Each row below holds a small network's activations on one input, seen along a few directions.
Each table varies a few parts of the input and shows all the possible inputs, shuffled.
Descriptions start from the smaller parts, as in this example, which fits no table here: ring(5) and (point or line(11) or (values(3) and line(4))).
Shared parts are said once, and a part with two or three values counts as separate values.
In the rows, 128 means zero.

Other details of the inputs shift rows strongly along two fixed directions, in all tables alike. That doesn't count.

Table:
R1: [137 148 119 139 144 137 129 187 144  99  77]
R2: [167 135 107 126 142 128 129 182 153  80  83]
R3: [ 75 117 128 199 166 134 164 124 165 101 207]
R4: [114 153 103 105 122 132  89 185 165 106 108]
R5: [ 55 124 127 155 149 131 154 114 182  90 218]
R6: [136 156 104 135 152 129 103 184 151 113  99]
R7: [137 150 115 132 150 138 130 185 144  99  78]
R8: [145 155 126 138 140 135 138 189 152 106  82]
R9: [ 92  96 154 113 107 121 153  19  99 162 208]
R10: [ 94  91 163 120  94 121 155  28  97 173 208]
R11: [173 120 143 104  95 122  98 101  62 191  85]
R12: [142 150 129 142 138 138 133 190 147 103  80]
R13: [152 119 145  70  68 121  86  95  75 184  95]
R14: [102 103 117 187 164 124 165 117 176  83 218]
R15: [143 156 113 144 138 130 110 191 158 123 103]
R16: [170 121 144  86 113 124 126  90  57 167  64]
R17: [175 103 124  55  74 111  82  87  84 162  98]
R18: [113  96 152 147 134 122 165  25  85 170 198]
R19: [167 119 129  95 107 122  96  96  60 186  84]
R20: [113 151 107 112 117 131  89 188 165 106 107]
R21: [ 84 126 138 182 175 138 197 112 167  85 189]
Each input here is: values(3) and (point or line(6)).
- The inputs of R1 and R20 match in every part but the values(3) part. If R16 is changed in the same way as R1 into R20, which row does it become? => R5
- Change only the values(3) part in R11. List by row number the other rows that result. => R12, R13
- Start at R15 and move only the line(6) part, one step at a time. The first step leads to R11. Which rows follow, in order? => R3, R19, R6, R18
- Change only the values(3) part in R7. List by row number the other rows that result. => R4, R19

Table:
R22: [106 137 136 142 132 128 131 133 149 125 158]
R23: [101 126 135 143 125 134 144 138 142 116 149]
R24: [167 160 107 128 146 133  97 202 124 118  39]
R25: [132 125 139 116 104 129 113 112 110 159 123]
R26: [131 133 139 165 155 131 159 132 132 118 137]
R27: [171 152 103 102 119 131  91 201 152 103  54]
R28: [153 118 135 106 116 121 129 103 108 134 118]
R29: [ 98 136 126 134 142 137 141 129 142 117 148]
R30: [116 125 114 135 145 128 133 125 146 111 159]
R31: [147 122 123 108 115 119 120 103 110 145 125]
R32: [153 116 143 140 127 128 143 119  90 151 105]
R33: [115 131 128 143 133 125 127 131 152 122 163]
R34: [103 126 119 146 138 127 119 129 144 119 159]
R35: [110 120 126 147 126 126 127 138 148 123 161]
R36: [141 115 122 111 118 121 109 103 101 138 123]
R37: [122 131 128 161 165 135 157 130 129 121 136]
R38: [130 126 136 171 149 136 159 132 133 120 135]
R39: [101 139 129 138 133 132 146 129 146 119 147]
R40: [151 114 129 113 108 124 117 106 110 142 125]
R41: [117 122 118 132 148 130 144 123 146 104 150]
R42: [142 117 141 110 109 128 131 106 109 139 111]
R43: [157 166  97 102 121 124  75 202 152 127  66]
R44: [ 95 132 128 142 137 135 135 129 138 112 146]
R45: [113 125 125 148 127 130 127 131 153 123 160]
R46: [122 125 133 114 115 126 105 109 101 155 121]
R47: [133 126 140 113 103 133 126 109 106 148 115]
R48: [106 138 137 139 132 133 144 130 146 115 150]
R49: [135 122 133 101 125 127 129 103 103 141 112]
R50: [113 118 120 140 143 128 138 124 142  99 147]
R51: [148 119 127 105 117 121 131 101 109 139 116]
R52: [140 152  98 131 140 132 110 228 187  72  88]
R53: [148 109 129 113 107 121 118 113 105 143 126]
R54: [131 117 135 109 120 125 123 104  99 135 109]
R55: [124 126 126 139 136 124 136 127 150 108 160]
R56: [129 120 140 116 103 125 114 119 105 159 124]
R57: [137 124 136 105 117 123 134 103 108 142 110]
R58: [138 111 142 110 108 125 132 113 103 139 113]
R59: [115 129 138 136 137 128 149 127 147 106 146]
R60: [126 130 131 107 120 128 111 109 105 160 124]
R61: [153 129 136 135 136 126 144 110  94 154 103]
R62: [107 130 117 139 143 129 125 129 148 125 161]
R63: [101 138 128 141 134 128 133 131 150 129 155]
- What is each input in this table made of? => line(6) and (point or ring(6))
- The inputs of R44 and R39 match in every part but the line(6) part. If R34 is changed in the same way as R44 into R39, which row does it become? => R43
- List by row number the other rows that have the line(6) part in common with R60. => R29, R30, R37, R41, R49, R62
- List by row number the other rows that have the line(6) part in common with R40. => R25, R27, R38, R42, R45, R47
- Start at R35 and move only the ring(6) part, one step at a time. The first step leads to R56. Which rows follow, in order? => R23, R58, R52, R53
- Change only the ring(6) part in R59. List by row number the other rows that result. => R22, R28, R33, R48, R55
